Each row below holds a small network's activations on one input, seen along a few directions.
Each table varies a few parts of the input and shows all the possible inputs, shuffled.
Descriptions start from the smaller parts, as in this example, which fits no table here: one of 3 separate values, together with either a single point or one of 11 places along a line or (one of 6 places along a line, together with one of 8 places around a ring).
Shared parts are said once, and a part with two or three values counts as separate values.

Other details of the inputs shift rows strongly along two fixed directions, in all tables alike. That doesn't count.

A family of inputs:
row 1: [ -9 -11  18  10   0  10  -4   3 -19  12   2  -4   7  14]
row 2: [ 22  -1   2 -14  16  -6  12  -7  -3   9   4  -5  -9  10]
row 3: [  2 -13  18   5   1   4   6   5 -13   9  -9   9  13   7]
row 4: [  8  21  -4  14  -7 -14   3  -1  -9   9   0  -6   3  14]
row 5: [ 11  22  -5   7  -1 -10  15  -2   7  15 -11   0  10  13]
row 6: [ 13   4   1  -9  14   6   3  -5 -11   9  14 -17 -18  15]
row 7: [-23  16 -93  30  66   2 -27  -2 -27 -22  69  46  65 -71]
row 8: [  2  -4  12   3   2   4 -30  12   1  15   3 -12  -9   2]
row 9: [-56  15 -14 -12 -56 -13  26   9  36 -81   0  22 -24  -7]
row 10: [-16 -16   9  -3 -21  16   8 -11  -6   8 -13 -19  15 -11]
row 11: [ 15  -9  10   0   3  -3 -21  12   7  12 -10   0  -2  -1]
row 12: [-31  -1   0 -13 -22 -12  26  14  30 -85  20  41 -59   5]
row 13: [ -1 -12   4  -7 -13   7 -19  -4  10   7 -18 -33   3 -19]
row 14: [  5   1  -5 -24  -4  12   6 -28   0   4  -1 -28  -1  -7]
row 15: [ 19   2   0 -14  18  -1  17 -12   9  11  -1  -2 -10  10]
row 16: [ 12  19  -4   7  -4 -16   9   3  -3  12  -3  -2  11  14]
row 17: [ -1 -11  19  11  -3   4   0   0 -19  11  -6   3   5   9]
row 18: [ 11  -6  11   6   1  -2 -28   7   0  14  -5  -5  -9  -3]
row 19: [ 16  -7   7   0   6   3 -15   7  15  18 -19   0  -3   0]
row 20: [  2  -8  16   4   4  10  12   1  -4  13 -16  10  12   5]
Each input here is: one of 4 separate values, together with either a single point or one of 4 places along a line.
Question: Changing only the choice among 4 separate values turns row 16 into row 11. The same change can be made to row 7. Which row results?
Answer: row 8
Question: Which other rows does row 12 become when the place on the line of 4 takes its other values? List them by row number.
Answer: row 2, row 6, row 15

A family of inputs:
row 21: [ -3  -2  -5  -4  -4   5  -5  -3  -2  -2  -1 -10   1  -9]
row 22: [ 6  2 -7 -2 11 -4  1  4  1 -2 11  1 -4  6]
row 23: [ 3 -6 -2  2  0 -4 -5 -2  2  0 -4  2  3 -7]
row 24: [-3  2 -1  3 -1 -1  6  0 -5  4 -1  1 13  0]
row 25: [-4  1 -3  2 -3  0  8 -1 -3  3  1  4 11 -1]
row 26: [-4 -3 -5 -5 -3  3  5 -7  0  0  4 -5  2 -8]
row 27: [ 8  1 -6 -3 11 -2  2  1 -3  2  6  1 -3  6]
row 28: [ 1  4 -5  6  8 -1  3  1 -4  1  5  3 -4  4]
row 29: [-4 -4  2  7  2  7 -5  1 -3 -1  1  4  0 -3]
row 30: [ 4 -3  0 -1  4 -1  3 -2  2  5 -4  1  5 -7]
row 31: [ 3 13 -5  2  2 -3  6 -7 -6  7  1  3  9  7]
row 32: [ 5 -6  2 -5  5  2  6 -2 -5  5  5  2  1 -1]
row 33: [ 2 -5  3 -3  6  6 -5  2 -3  0  2  2  1 -2]
row 34: [-1 -8  1 -2  4  5 -7  1  9  2 -5  4  2 -7]
row 35: [ 3  3 -7 -5  8 -3  4  1 -1 -7  8 10 -5  2]
row 36: [ 13   6  28   0 -16  -6  11   3   2  19 -16 -24 -25  39]
row 37: [-6 -6  4  6  4  7 -5  1 -1  0  0  5  1 -3]
row 38: [ 4  5 -8  0  6 -4  3  2  7 -7  0  6 -4 -3]
row 39: [-1 11 -7  2  1 -5  8  1 -2 -1  2  6  6  3]
row 40: [  0   4  -3   0  -3  -2 -16   1  -1   6   3 -10   0  -7]
row 41: [-2 -3  2  6  3 -1  0 -2 -9 -1  1  2  3 -2]
row 42: [ 0 -5  2 -5  6  1  5  2 -3 -4  6  6  1 -2]
row 43: [ 3 -5  1 -3  3  3 -3  3 -3 -5  3  2  0 -3]
row 44: [ 6  8 -6 -2  5 -4  3 -7  4 -3  0  9 -2 -2]
row 45: [ 4 -4 -2 -1  2  0  5 -3  4  3 -2  4  3 -7]
row 46: [ 0 -7  4 -4  8  6 -4  3  0  0  1  3  1 -2]
row 47: [-4 -2 -4 -3 -3 -1 -1 -6 -4 -3  0 -9  3 -8]
row 48: [-6 -2 -4 -4 -3  7 -5 -3  0 -1 -1 -8  1 -8]
row 49: [ 4 -4 -3  1  1  1 -5  1  4 -1 -6  1  2 -9]
row 50: [ 0 -5  2 -4  5 -2  1  1 -6 -7  4  4  1 -2]
row 51: [ 8  5 -4 -6  8 -2  3 -6 -5  2  6  6 -3  7]
row 52: [-3  2 -1  4 -3 -4  2  0 -7  0 -3  0 12 -1]
row 53: [ 1 -4 -1  0  2 -4 -1 -1  2 -4 -4  4  3 -8]
row 54: [-49   4  42  -9 -85 -21  28  42  58 -91 -16  31 -77  43]
row 55: [-8 -6 -2 -6 -1  7 -6 -3  4  0  0 -7  1 -8]
row 56: [ -2   8 -10  -4   1   0   4  -6   3  -8   7  -1  -2  -5]
row 57: [-6 -3  1  2 -1  5 -3  3  2  3 -3  2 11 -1]
row 58: [-8 -1 -1  3 -2  4 -2  4  1 -1 -3  4 10 -2]
row 59: [-3  2 -3  4 -5  1 -1  4 -3 -2 -3  1 10 -3]
row 60: [ -1   0   2  10   1  -3 -15   7  -4   3   5   4  -4  -2]
row 61: [  4   1  -2   3   0  -7 -15   7   5   5  -1   3  -2  -7]
row 62: [ 2 10 -7  5  5 -6  5  4  0  5  4 -2  7  6]
row 63: [-2  0 -2  6 -5 -3 -1 -1 -6  2 -2 -1 12 -1]
row 64: [  1   7 -10  -2   3   1   2  -5   2  -4   6  -8  -1  -2]
row 65: [  3  10  -7  -5   2   1   3 -14  -2   0   5  -5   1  -1]
row 66: [  5   0   2   0   5  -4 -16   8  -3   4   7   1  -2  -1]
row 67: [ 1 -5 -1  0  2  4 -6  1  5  2 -6  3  2 -8]
row 68: [-6 -2 -4 -5 -2  2  3 -5 -1 -2  3 -6  3 -8]
row 69: [ 4 -7  2 -2  3 -1 -3 -1 -7  0  3  0  2 -1]
row 70: [-10  -4  -4  -5  -1   7  -5  -2   3  -3  -1  -5   0  -9]
row 71: [ 0 -4  2  7  1  5 -4  1 -6  0  0  0  1 -3]
row 72: [-3 -3 -5 -2 -5  0 -4 -6 -4 -2  1 -9  2 -8]
row 73: [ 0 -9  5 -5  9  7 -6  2  0  2  3  3  3 -3]
row 74: [-5 -4  2  5  3  2  5  0 -4 -2  4  6  1 -3]
row 75: [ 7  7 -7 -2  5 -4  4 -1  5 -2 -1  6 -2 -3]
row 76: [ 1  6 -3  3  5  0  4 -7 -6  2  5  8 -3  5]
row 77: [-6  1 -2  4 -4  4 -2  3 -1 -1 -3  3 10 -2]
row 78: [-1 -5  2  8  0  0 -4 -2 -7 -1  2  2  2 -2]
row 79: [-2  5 -6  4  5 -2  5  0 -3 -4  6 10 -5  1]
row 80: [-3  9 -9  4  2 -4  7  4  1 -4  3  5  5  4]
row 81: [  5   7  -8  -1   5  -1   0  -5   3   3   8 -14   1   1]
row 82: [ 0 -6  0 -1  4  4 -6  1  8  2 -6  4  2 -8]
row 83: [-4 -4  0  5  2  3  6 -1 -4  0  5  7  0 -3]
row 84: [-6 -7  5  5  4  8 -5  1  1  0  1  5  1 -3]
row 85: [ 58  11  64 -10 -27  -8  10  -9  -4  83 -56 -79 -26  75]
Question: Changing only one part turns row 38 into row 64. The same change can be made to row 61. Which row results?
Answer: row 40
Question: Changing only one part turns row 32 into row 26. The same change can be made to row 73. Which row results?
Answer: row 55
Question: Describe the family of inputs behind these rows.
Answer: one of 5 separate values, together with either a single point or one of 4 places along a line or one of 8 places along a line
Question: Start at row 51 and move only the place on the line of 4, one step at a time. The first step leads to row 35. Which rows follow, in order?
Answer: row 27, row 22
Question: Which other rows does row 63 become when the choice among 5 separate values takes its other values? List them by row number.
Answer: row 23, row 69, row 72, row 78
